Each row below holds a small network's activations on one input, seen along a few directions.
In each table, some parts of the input vary, and every possible input appears once, in random order.
A made-up example of a description, with smaller parts first: one of 6 places along a line, together with either a single point or one of 9 places around a ring or (one of 2 separate values, together with one of 5 places around a ring).
Shared parts are said once, and a part with two or three values counts as separate values.
(in the rows, 128 means zero)

Other details of the inputs shift rows strongly along two fixed directions, in all tables alike. That doesn't count.

A family of inputs:
row 1: [102 168 180 101 188  66 162 167 102  89 126 168 140]
row 2: [143  90 126 147  98 146 115 116 151 176 114 129 109]
row 3: [ 66  65 136  44 182 152 154 118 128 134  50 132 142]
row 4: [146 177 136 192 106  96  96 128 122 102 178 128 113]
row 5: [117 181 176 113 189  51 156 171  95  76 143 167 134]
row 6: [ 56  93 148  56 175 143 156 120 134 127  63 137 142]
row 7: [161 128 108 152 109 152 119 149 135 153 141 124 132]
row 8: [163 127 117 180 107 107  92 118 117 113 162 120 113]
row 9: [133  90 127 144 101 156 115 119 152 183 104 127 112]
row 10: [155 175 147 187 107  93 112 141 130 127 171 140 102]
row 11: [195 135  77 147 104 130 130 109 114 109 155 104 133]
row 12: [119  72 116 128  95 174 116 101 163 187 103 109 107]
row 13: [158 134 135 171 111 106 115 132 130 141 152 136 106]
row 14: [ 67  76 135  63 166 156 148 112 134 140  62 130 138]
row 15: [137  53 101 143  92 172  95  93 146 171 101 108 121]
row 16: [124  28  88 128  94 192 104  78 160 189  80  97 105]
row 17: [131 112 119  51 163 142 167 131 101 104  89 131 187]
row 18: [123  79 112 146  95 172  95 101 150 169 102 111 123]
row 19: [132 152 123 177 105 118 104 113 137 118 157 117  97]
row 20: [171 162 104 189 103 131  96 144 115 105 181 115 135]
row 21: [ 59  56 144  42 169 171 148 117 132 152  41 136 163]
row 22: [146 149 133 177 108 106 110 125 136 128 166 120 100]
row 23: [142 106 122 152 111 126 116 113 139 146 142 118 105]
row 24: [157 106 115 171 102 118 107 111 138 145 155 114  97]
row 25: [151 158 132  70 172  97 181 158  98  99 119 150 172]
row 26: [157 174 117 159  76 142 118 137 139 151 159 126 122]
row 27: [ 93 159 169  99 175  82 156 147 118  93 133 150 133]
row 28: [101 166 131 103 173 125 149 160 107  82 129 134 152]
row 29: [100 218 154 107 141 106 146 158 105  78 151 148 162]
row 30: [ 52  87 144  57 169 161 151 119 139 142  52 131 142]
row 31: [145 129 123 176 100 120  95 112 132 125 152 122 116]
row 32: [114 204 153 107 186  87 159 181  97  65 163 148 153]
row 33: [143 146 105 141  72 165 119 119 149 158 151 110 119]
row 34: [142  64 110 128 112 148 116 106 144 166 114 111 106]
row 35: [ 92 229 151 105 149  99 156 157 108  66 155 145 146]
row 36: [215 163  92 157 107 101 133 124 110 101 191 114 128]
Description of these inputs: one of 4 places along a line, together with either one of 3 separate values or one of 6 places along a line.
- The inputs of row 15 and row 16 match in every part but the place on the line of 4. If row 4 is changed in the same way as row 15 into row 16, which row does it become? => row 19
- Which other rows does row 1 become when the place on the line of 6 takes its other values? List them by row number. => row 2, row 5, row 9, row 10, row 13
- Which other rows does row 23 become when the place on the line of 6 takes its other values? List them by row number. => row 12, row 22, row 24, row 27, row 34

A family of inputs:
row 37: [ 54 107 183  59 193 105 160 145 124 117  71 155 140]
row 38: [172 119  97 157  72 166 115 121 151 175 144 112 116]
row 39: [ 99  98 155 119 142 117 129 121 142 146 105 137 112]
row 40: [ 62  96 127  61 152 181 143 121 134 135  65 125 158]
row 41: [141 118  90 168  77 164  90 102 145 148 143 100 112]
row 42: [127 179 170 174 149  56 116 151 114  91 172 152 108]
row 43: [140 144 130 116 120 139 140 149 133 140 130 133 144]
row 44: [ 76 150 182 102 185  77 151 145 116 100 115 160 123]
row 45: [164  37  95 133 133 140 118  98 133 159 105 111 111]
row 46: [151 121  95 187  72 160  84 105 144 139 152  98 110]
row 47: [175  42  77  73 115 184 148 106 131 176  74 111 160]
row 48: [ 70  72 162  78 168 138 142 126 138 158  64 149 132]
row 49: [ 85 193 152 112 164  95 143 146 106  66 144 140 141]
row 50: [150 227 148 144 136  76 148 165 106  86 186 149 133]
row 51: [179 123  88 143 129 113 122 107  98  83 158 106 137]
row 52: [164 167 122 155 100 125 128 143 130 132 163 129 126]
row 53: [131 164 117 165 104 123 107 119 126 104 163 111 114]
row 54: [164 146 114 158  92 145 120 136 133 149 152 125 128]
- What do these inputs look like to the network? => one of 3 separate values, together with either a single point or one of 5 places along a line
- The inputs of row 54 and row 48 match in every part but the choice among 3 separate values. If row 52 is changed in the same way as row 54 into row 48, which row does it become? => row 37
- Which other rows does row 46 become when the place on the line of 5 takes its other values? List them by row number. => row 40, row 41, row 49, row 53
